These are the activations of a small network on made-up records, seen along a few directions, one row for each record.
After each row come some of the record's fields: J, B, P, V, W, D.
A field that a record lacks is written missing.
Other fields move the rows too, some of them a lot.
In the rows, 500 means zero.
Strong random noise was added to every row along 2 fixed directions; ignore it. To show where, here is one row again and again, with new noise each time:
[477 510 534 481 546 459 526 576 642 445 546 706 482 615 419 509 414 610]
[470 601 525 323 472 404 491 627 613 570 454 401 664 416 515 469 423 501]
[497 499 532 515 582 458 579 607 644 386 582 738 472 678 446 557 423 642]
[441 572 533 349 453 434 422 550 626 601 443 504 587 416 424 413 406 506]

[524 590 442 369 470 470 542 643 596 550 540 335 756 435 538 561 452 417]	(J j2; B missing; P p3; V v2; W w2; D d1)
[608 583 643 592 480 594 336 321 159 399 423 323 456 450 536 471 648 498]	(J j4; B missing; P p3; V v1; W w2; D d1)
[404 398 504 483 488 543 296 313 628 708 420 613 332 480 329 363 412 520]	(J j1; B b7; P missing; V v2; W w1; D d2)
[539 451 548 558 609 503 490 499 438 374 537 514 361 718 645 604 519 581]	(J j3; B b6; P missing; V v2; W w1; D d1)
[434 485 527 374 394 469 199 288 431 714 289 289 520 315 382 249 489 405]	(J j1; B missing; P p2; V v1; W w1; D d2)
[610 512 516 612 491 496 416 371 383 411 423 480 426 409 536 501 622 496]	(J j3; B b7; P missing; V v1; W w2; D d2)
[701 538 592 533 642 477 493 496 191 267 462 271 521 708 840 633 702 603]	(J j3; B missing; P p2; V v1; W w2; D d1)
[542 605 537 627 430 542 718 528 378 396 639 463 595 465 525 612 581 516]	(J j4; B missing; P p3; V v1; W w2; D d1)
[572 568 431 562 500 469 840 659 503 355 704 437 638 615 622 664 534 545]	(J j1; B missing; P p3; V v1; W w2; D d1)
[506 435 458 631 524 514 461 390 470 410 555 569 426 532 370 440 521 579]	(J j1; B missing; P p2; V v1; W w2; D d2)
[394 576 481 309 374 377 477 529 689 664 443 405 615 274 393 331 434 391]	(J j3; B missing; P p1; V v1; W w1; D d2)
[568 498 406 481 675 441 861 827 682 248 709 576 582 829 685 771 397 603]	(J j2; B b3; P missing; V v2; W w1; D d1)
[506 527 483 576 414 527 543 517 590 544 567 567 355 419 363 477 464 426]	(J j3; B b3; P missing; V v2; W w2; D d2)
[552 542 436 407 464 420 488 606 597 584 528 533 575 469 448 396 440 486]	(J j1; B missing; P p3; V v1; W w2; D d1)
[429 516 412 313 512 377 547 728 697 561 518 430 715 509 593 587 387 514]	(J j2; B missing; P p1; V v2; W w1; D d1)
[478 457 504 584 513 525 627 543 644 468 684 743 502 502 439 601 434 556]	(J j4; B b7; P missing; V v2; W w2; D d1)
[535 550 455 354 464 391 476 532 558 618 521 379 663 401 540 450 499 476]	(J j1; B missing; P p2; V v1; W w2; D d1)
[490 638 448 443 349 407 649 537 412 494 531 216 671 252 612 577 607 449]	(J j3; B missing; P p1; V v1; W w2; D d2)
[485 511 536 677 400 561 656 457 322 403 582 501 498 418 434 567 612 555]	(J j4; B missing; P p2; V v1; W w2; D d2)
[489 532 585 524 341 555 471 374 277 496 368 254 582 219 545 509 600 382]	(J j4; B b7; P missing; V v1; W w1; D d2)
[531 474 444 442 592 445 677 681 603 452 652 508 618 638 643 629 533 559]	(J j1; B missing; P p2; V v2; W w2; D d1)
[609 516 493 598 617 470 697 594 524 300 596 473 610 613 643 627 623 476]	(J j3; B missing; P p3; V v1; W w2; D d2)
[398 554 458 532 319 547 484 399 510 578 565 596 458 421 298 374 463 471]	(J j1; B missing; P p3; V v1; W w2; D d1)
[515 496 493 442 475 478 341 484 472 615 399 423 432 488 593 460 471 407]	(J j1; B b7; P missing; V v2; W w1; D d1)
[551 524 437 584 582 487 631 559 493 423 613 489 506 637 574 662 563 532]	(J j2; B missing; P p2; V v2; W w2; D d2)
[463 479 462 428 529 508 347 468 639 662 411 530 566 560 482 354 435 449]	(J j2; B missing; P p3; V v2; W w2; D d1)
[422 481 477 553 401 536 406 312 435 548 497 620 366 490 276 452 483 449]	(J j2; B missing; P p2; V v1; W w1; D d2)
[601 556 535 362 546 471 348 467 371 539 361 221 527 512 705 579 536 501]	(J j1; B b7; P missing; V v2; W w1; D d1)
[572 492 523 651 677 395 809 741 506 210 582 446 635 711 799 775 604 631]	(J j4; B missing; P p1; V v1; W w1; D d2)
[514 427 501 476 488 491 312 431 526 638 398 552 357 561 511 444 453 474]	(J j1; B b6; P missing; V v2; W w1; D d1)
[470 528 463 348 537 315 454 644 480 545 373 284 594 428 632 419 454 446]	(J j1; B missing; P p1; V v1; W w1; D d2)
[507 482 445 398 630 476 505 607 458 440 514 458 550 689 659 594 509 479]	(J j2; B missing; P p2; V v2; W w1; D d1)
[583 487 499 496 609 473 536 680 561 478 498 557 500 764 555 606 469 573]	(J j2; B missing; P p3; V v2; W w1; D d1)
[556 413 415 548 525 592 613 572 541 414 590 613 411 489 398 536 470 549]	(J j2; B b3; P missing; V v1; W w2; D d2)
[462 445 508 600 565 496 637 469 649 427 621 840 328 606 319 477 404 571]	(J j3; B b3; P missing; V v1; W w1; D d2)
[485 505 500 655 579 553 695 534 457 315 675 681 452 497 528 695 566 520]	(J j4; B b7; P missing; V v2; W w2; D d2)
[426 457 514 647 495 550 494 386 565 514 593 711 308 520 396 502 498 522]	(J j3; B b6; P missing; V v2; W w2; D d2)
[457 444 531 608 415 611 543 380 441 410 447 574 415 462 432 473 547 464]	(J j3; B b3; P missing; V v1; W w1; D d2)
[442 418 575 496 362 560 316 275 359 609 388 592 347 519 401 346 550 501]	(J j3; B missing; P p2; V v1; W w1; D d1)
[574 508 531 606 627 501 706 714 549 364 579 575 496 674 669 669 503 527]	(J j4; B b3; P missing; V v2; W w1; D d1)
[507 606 539 255 515 406 572 673 567 656 417 157 785 318 678 475 425 448]	(J j4; B b3; P missing; V v1; W w1; D d1)
[463 567 513 542 355 562 526 424 289 520 398 395 510 397 424 481 556 439]	(J j2; B missing; P p3; V v1; W w1; D d2)
[595 631 576 503 447 528 558 483 321 355 495 377 532 482 560 655 525 513]	(J j4; B b3; P missing; V v1; W w1; D d1)
[604 513 524 482 678 435 538 513 464 326 457 573 451 663 611 566 595 618]	(J j3; B missing; P p1; V v1; W w1; D d2)
[552 618 519 468 423 460 536 622 456 536 515 255 554 382 529 539 594 392]	(J j3; B missing; P p3; V v2; W w2; D d2)
[415 471 501 489 489 464 407 481 547 543 481 501 377 538 458 485 492 530]	(J j1; B missing; P p1; V v2; W w1; D d2)

Which values does each new row have?
[542 475 578 440 524 532 496 543 354 427 449 321 594 444 694 601 561 475]	(J j4; B b7; P missing; V v2; W w1; D d1)
[482 520 567 591 461 599 444 386 594 576 528 720 393 468 365 464 472 530]	(J j4; B b3; P missing; V v2; W w2; D d1)
[504 518 430 323 462 346 488 728 641 657 448 279 661 462 654 528 432 456]	(J j1; B missing; P p1; V v2; W w1; D d1)
[447 561 454 390 393 372 624 604 539 496 526 282 649 419 569 574 475 466]	(J j1; B missing; P p1; V v1; W w1; D d2)
[411 459 531 561 390 660 507 381 559 584 565 658 422 244 223 395 484 513]	(J j4; B b3; P missing; V v1; W w2; D d2)
[516 499 517 562 411 515 630 448 337 430 491 403 486 409 551 591 572 497]	(J j3; B b7; P missing; V v1; W w1; D d2)
[535 517 560 482 497 491 496 428 315 487 470 405 515 575 624 547 581 488]	(J j3; B missing; P p2; V v1; W w1; D d1)
[535 541 566 418 537 494 432 494 475 508 376 328 544 533 681 467 512 450]	(J j3; B b3; P missing; V v2; W w1; D d1)
[638 413 466 753 664 575 545 497 496 346 589 810 275 734 457 708 504 697]	(J j2; B b7; P missing; V v2; W w2; D d2)
[524 433 518 460 487 481 305 454 513 646 442 558 367 601 424 440 482 477]	(J j1; B missing; P p2; V v2; W w1; D d1)
[680 586 598 567 548 514 707 556 346 234 571 428 555 625 670 778 569 596]	(J j4; B b3; P missing; V v1; W w1; D d1)
[417 419 556 533 382 627 232 241 318 607 391 612 330 497 267 350 461 513]	(J j2; B missing; P p2; V v1; W w1; D d1)
[540 446 599 664 578 500 540 456 382 330 530 509 470 608 494 563 566 594]	(J j4; B missing; P p2; V v1; W w1; D d2)
[525 550 501 566 512 534 744 598 624 409 667 600 571 423 453 658 503 516]	(J j4; B b3; P missing; V v2; W w2; D d2)
[554 509 451 291 547 365 463 688 658 662 405 475 681 549 513 445 375 497]	(J j2; B missing; P p3; V v1; W w1; D d1)
[405 539 458 644 422 516 528 405 393 419 523 667 402 474 409 525 524 558]	(J j2; B missing; P p1; V v1; W w2; D d2)
[478 525 518 532 416 525 620 425 551 474 551 566 458 464 372 532 455 496]	(J j3; B b3; P missing; V v1; W w1; D d2)
[481 455 527 545 598 412 542 568 539 516 485 646 514 530 462 455 492 504]	(J j4; B missing; P p2; V v1; W w1; D d2)
[530 431 546 497 594 480 265 304 427 472 366 630 328 563 465 428 573 586]	(J j3; B missing; P p1; V v1; W w1; D d2)
[551 420 560 519 568 596 482 580 415 342 484 616 379 614 528 564 506 536]	(J j4; B b3; P missing; V v2; W w1; D d1)
[430 486 402 623 416 472 476 395 603 474 634 765 392 458 174 423 432 498]	(J j2; B missing; P p2; V v1; W w2; D d2)
[497 515 509 727 370 584 653 322 439 404 673 702 362 446 262 499 591 500]	(J j3; B missing; P p3; V v1; W w2; D d2)
[485 498 550 516 419 521 337 251 369 613 364 414 441 304 478 338 546 455]	(J j3; B b7; P missing; V v1; W w2; D d2)
